A small network was shown many inputs. Here are its activations along a few directions, one row for each input.
In each table, some parts of the input vary, and every possible input appears once, in random order.
A made-up example of a description, with smaller parts first: ring(8) and (point or line(9) or (values(3) and line(6))).
Shared parts are said once, and a part with two or three values counts as separate values.

Other details of the inputs shift rows strongly along two fixed directions, in all tables alike. That doesn't count.

Rows:
row 1: [  6   6  18  -6  13 -23 -23  29  27   9  23 -32   1  -6  18]
row 2: [ 12 -18 -28  12  -6  12  37 -27 -21  -9  -2  16 -11   2 -23]
row 3: [-35   2  79  25  24  30 -12  -1  43 -17 -28  -9  -7 -54  20]
row 4: [  8 -11 -68  53 -10  26 -59  58   0  32  47  44  30  70  -5]
row 5: [  5   2  29  15  19  19 -22   2 -25  -5  10 -39   5  -6   7]
row 6: [ -4 -17 -21 -28 -17 -24  54 -35   5   1  -8  35 -18  19   2]
row 7: [ -2  14 -39  21 -28 -25 -25  63   2  26  68 -16   7  59 -32]
row 8: [ 15 -24 -13   0  27 -59  15 -59 -24  -5  36   3 -33   3  27]
row 9: [-30   0  54  22  11  27  10  23  55  12 -17   2  -4 -72  22]
row 10: [ 31 -22 -16 -69  23 -65  51 -68  -8 -23   1  20 -21  23  17]
row 11: [-32   8  59  15  10  42   7  14  56   5 -32   4  -4 -52   8]
row 12: [ 11  14  44  12   6  52 -13  41  54  11 -58  53  65 -33  44]
row 13: [  4  13  59 -44 -10  41   4  32  32   1 -39 -24  45 -43  19]
row 14: [ 17 -26 -36 -29 -26  -9  58 -41 -24  -4 -14  20  -1  14  -5]
row 15: [-18  32 -55  53 -27  27 -38  34 -26   7  18  -9  -7  28 -59]
row 16: [ 32 -43 -11 -13  16 -24  59 -91 -42 -38 -16  30 -32 -11  10]
row 17: [-15  22 -12  -9 -32  28 -12  20   0  11 -31  -6  12 -12 -14]
row 18: [ 25 -19 -20 -74  -5 -53  64 -58  -1 -10  -2  40 -10  25   9]
row 19: [ 34  -9 -34 -81 -17 -39  42 -59 -33  -7 -36  32  -3   6   0]
row 20: [-25  13  82   0  35  20 -23  -3  36  -6 -15 -32   3 -49  39]
row 21: [ 13  13 -34  20  -3   1 -45  52 -33   4  50 -52  22  68 -46]
row 22: [-13  26  61 -14  26  31 -35   4  -2  -2 -45 -33   3 -64  31]
row 23: [ -4 -28 -15  38  13 -41  11 -37 -14 -13  30  14 -35   2   2]
row 24: [-22   5 -47  51 -36 -10 -15  60   0  30  58 -10  -6  54 -35]
row 25: [  3  29 -45   4  -9  -7 -63  46 -40   6  26 -40  13  52 -44]
row 26: [-15  19   9  28   3  23 -29   3 -17 -16 -22 -12 -14 -22 -12]
Description of these inputs: values(2) or (line(4) and ring(6)).

Rows:
row 27: [ -9  10  -4  28   4   8 -30  19  -8   3  16 -16  -1   9 -12]
row 28: [  5  -5   0  -7   2   3   5  -4   6  -1 -10  15   5  -3   9]
row 29: [  4  -2   2 -10  -2   1  14  -7   4  -3 -11   7   1  -8   1]
row 30: [  2  -4   4  -6  -2   5  11 -12  -4  -5 -12   4   0  -6   2]
row 31: [  0  -2  -1 -14  -5   0  10  -2  10   3  -9  11   4  -3   5]
row 32: [ -3   8 -10  17 -12  15 -18  31   1  11  12  -6  15  17 -11]
row 33: [  0  -2   1   3   4   6   0 -10  -3  -3 -12  10  -4 -12   5]
row 34: [  1   2   2 -12  -1  -7  -1   4   6   5   2  -1   3   0   6]
row 35: [  1  -1   4  -7  -3   1  11  -8   0  -4 -13   4  -1 -10   0]
row 36: [  5  -6   0 -11  -2   5  11  -6   3  -1 -10   9   5  -3   6]
row 37: [ 6 -3 -1 -6  0  3  4 -1  6  2 -9 16  8 -4 11]
row 38: [  5  -4   0 -13  -4   1  12  -3   7   0 -11   8   4  -7   5]
row 39: [ -6   9   1  18  -1   9 -21  23  -4   4  19 -21   5  16 -15]
row 40: [  4  -2   6 -11   2  -5   2   0   3  -1  -1  -5   1  -4   4]
row 41: [ -9   9  -8  26  -8  18 -21  21  -8   5  10 -12   3   9 -18]
row 42: [  5  -2   2  -4   3   3   7  -9   4  -3 -11  14   2  -5   6]
row 43: [ 26 -21 -80   6  -1 -59  21 -51 -61 -10  42  24 -31  71 -31]
row 44: [-5  3  4 -3  3 -3 -2 -5 -1 -2 -1 -8 -8 -8  2]
row 45: [ -3   8  -4  15  -5   7 -22  28  -2   9  18 -16  10  17  -9]
row 46: [ 4 -4  5 -9  4 -1  2 -3  0 -2  0 -5  2 -1  5]
row 47: [ 3 -2  4 -4  8 -3 -4 -1  2 -2  0  1  2  0  7]
row 48: [  2  -2   4  -1   3   3   4 -11  -1  -5 -13  10   0  -8   5]
row 49: [ -1   1   5  -1   5  -3  -1  -7  -5  -4  -2 -10  -7 -12   1]
row 50: [ -6  11  -1  23   3   6 -26  23  -2   4  18 -14   5  16 -12]
row 51: [-4  3  7 -6  1 -6  0 -4  1 -3 -1 -7 -5 -3  2]
row 52: [-11  -9  13  25  10  -7   1  -4  12  -2  17  -3 -14  -9   8]
row 53: [ 4  0  3 -3  6 -3 -4  2  2  2  0  3  5 -1 10]
row 54: [  6  -2  -2 -12  -6   1  10   0   6   3 -10  10   8  -6   7]
row 55: [  2   0  -3 -14  -7  -1   9   1  10   6  -8  13   7  -3   7]
row 56: [ -4   0   0  -5  -2   3   7  -6   3   1 -11   5  -5 -10   2]
row 57: [ -8  11   0  19  -3   3 -22  23  -6   1  17 -24   1  11 -17]
row 58: [ -1   0   5 -12   1  -6   1   1   6   2   1  -2   0  -1   4]
row 59: [ -1   0   2 -11  -3   0  12  -5   9   1 -10  10   1  -4   2]
row 60: [ -3   0   3  -8  -4   1  10  -6   4  -1 -11   6  -1  -6   2]
row 61: [-2  3  7 -8  2 -6  2 -2  5  0  1 -5 -3 -1  1]
row 62: [  4  -4   3  -9  -1   4  13 -10   1  -3 -10   7   2  -4   3]
row 63: [ 0 -1  9 -3  5 -1  1 -9 -6 -6 -1 -9 -3 -4  1]
row 64: [ -1  -1   6   0   6   1  -1 -10  -8  -4  -1  -9  -6  -9   1]
row 65: [-11 -10  10  24   6   1  10  -5  13   1   8  11 -12 -11   8]
row 66: [ 2  1  8 -7  4 -5  4 -4  1 -3  0 -8 -2 -5  1]
row 67: [ -9  10 -10  24  -9  14 -20  25  -5   6   9 -13   2   7 -19]
row 68: [  5   0   3 -10   1  -6   1   2   2   2   0  -3   4  -4   7]
What do these inputs look like to the network?
Answer: values(2) and (point or (line(4) and line(5)))
Changing only the values(2) part turns row 56 into row 44. The same change can be made to row 54. Which row results?
Answer: row 68
Changing only the values(2) part turns row 27 into row 33. The same change can be made to row 50. Which row results?
Answer: row 42
Which other rows does row 32 become when the line(4) part takes its other values? List them by row number.
Answer: row 37, row 54, row 55
Which other rows does row 52 become when the values(2) part takes its other values? List them by row number.
Answer: row 65

Rows:
row 69: [ -2   2  -6   4   1  -9  -7  -4 -11  -2   9  -8  -8   8  -5]
row 70: [  2  -4  11 -20  -2   4  15  -9  11   1 -22  10   3 -24  16]
row 71: [ 5  2 -9 -8 -4 -5 -2  3 -5  1  5 -3  4 15 -8]
row 72: [-2  0 -5  9  5 -7 -7 -5 -9 -2  9 -2 -7  9 -4]
row 73: [ 3 -2 -7  6  0 -8  0  0 -6  0 12 -7 -4  6 -5]
row 74: [ 0  0 -8  3 -4 -5  2  3  1  3  8  7  0 15 -6]
row 75: [ 0 -4 -8 10  5 -4 -5 -4 -6  0 11  0 -7  8 -2]
row 76: [-28  27  48  34  -2  46 -53  71  30  13   6 -48  25 -22  -2]
row 77: [  2  -2 -15   7  -7   1   0   4  -2   5   3  12   1   9  -4]
row 78: [ -1  -4  22 -16  10   2   9 -14   9  -4 -15  -3  -5 -28  19]
row 79: [ -2   0  -7   8  -4   1   3  -4 -11  -3   5  -6  -6   7 -14]
row 80: [  5   2 -16  -4  -8   0  -1   4  -8   5   1   3   6  10  -6]
row 81: [  7   1 -12  -1  -2   0  -4   4  -7   0   1   6   7  15  -5]
row 82: [  0  -1  20 -24   2  -1  17  -9  15  -1 -18   4   1 -20  15]
row 83: [ -2  -6  26 -10   8  10  18 -20  10  -9 -26   6  -3 -31  15]
row 84: [-2  1 -7 12  5 -8 -7 -4 -7 -3  8  0 -9  6 -6]
row 85: [  6  -3  12 -18   2   7  13 -11  10  -1 -25  15   8 -22  19]
row 86: [ -2  -2 -13   8  -6  -2   4   3   2   3   6  10  -2  11  -5]
row 87: [ 3 -5 -6 13  3 -6 -1 -1 -5 -1 12  1 -3  8 -3]
row 88: [  8  -1  16 -28   4   5  11  -8   7  -3 -25   3   8 -20  16]
row 89: [ 2 -5 -5 10  3 -5 -2 -2 -7 -1 13 -1 -2 10 -1]
row 90: [ 5  1 -9 -2 -2 -3 -3  2 -3  0  5  4  4 16 -7]
row 91: [ -2   3  -7   6   2 -10  -6  -3  -9  -2   8  -6 -10   5  -8]
row 92: [ -2   0 -13   1  -8  -5   4   4   0   4   7   2  -2  10  -8]
What do these inputs look like to the network?
Answer: values(2) and (point or line(5) or ring(6))
Which other rows does row 71 become when the ring(6) part takes its other values? List them by row number.
Answer: row 70, row 80, row 82, row 88, row 92
A walk changes only the ring(6) part. It starts at row 86 and steps to row 77. List the rest of the walk in order.
Answer: row 85, row 81, row 90, row 74

Rows:
row 93: [  8 -14  13 -22   7   0  33 -33  10  -8 -31  26  -4 -32  24]
row 94: [  1   9   2   8   1  12 -22  17  -8   0   2 -14  10   6  -7]
row 95: [-10   7   0  17  -9  19 -10  19   3   5   1  -6   5   1 -12]
row 96: [  2  -7  21 -26  10 -11  25 -30   6  -9 -20   4 -11 -28  18]
row 97: [-10   4   6  24   0   6 -13  18   7   3  13  -9  -1   0  -5]
row 98: [ -7   8   6   9   2   1 -19  14  -2   2  12 -21  -1   2  -6]
row 99: [ -3   8   9  11   7   3 -22  14  -4   1  13 -22   3   5  -3]
row 100: [-13   5   7  18  -3   7 -11  16   5   3  12 -15  -3   1  -9]
row 101: [ 34 -20 -94 -18 -22 -53  33 -36 -50   3  33  40 -12  80 -30]
row 102: [ -7  12  -2   9  -9  13 -13  18  -1   2  -1  -9   5   4 -15]
row 103: [ 10  -8  13 -35   8  -5  24 -34  -1 -10 -32  10  -4 -29  22]
row 104: [-10   2   5  26   4   5 -16  17   9   4  14  -3   1   4   1]
row 105: [ -6   3  -4  23  -2  15 -16  19   7   5   5   8   7   6  -4]
row 106: [ 11  -9  17 -43   5 -12  27 -18  19  -2 -21  12   5 -20  27]
What do these inputs look like to the network?
Answer: values(2) and (point or line(6))
Changing only the values(2) part turns row 102 into row 96. The same change can be made to row 103. Which row results?
Answer: row 98
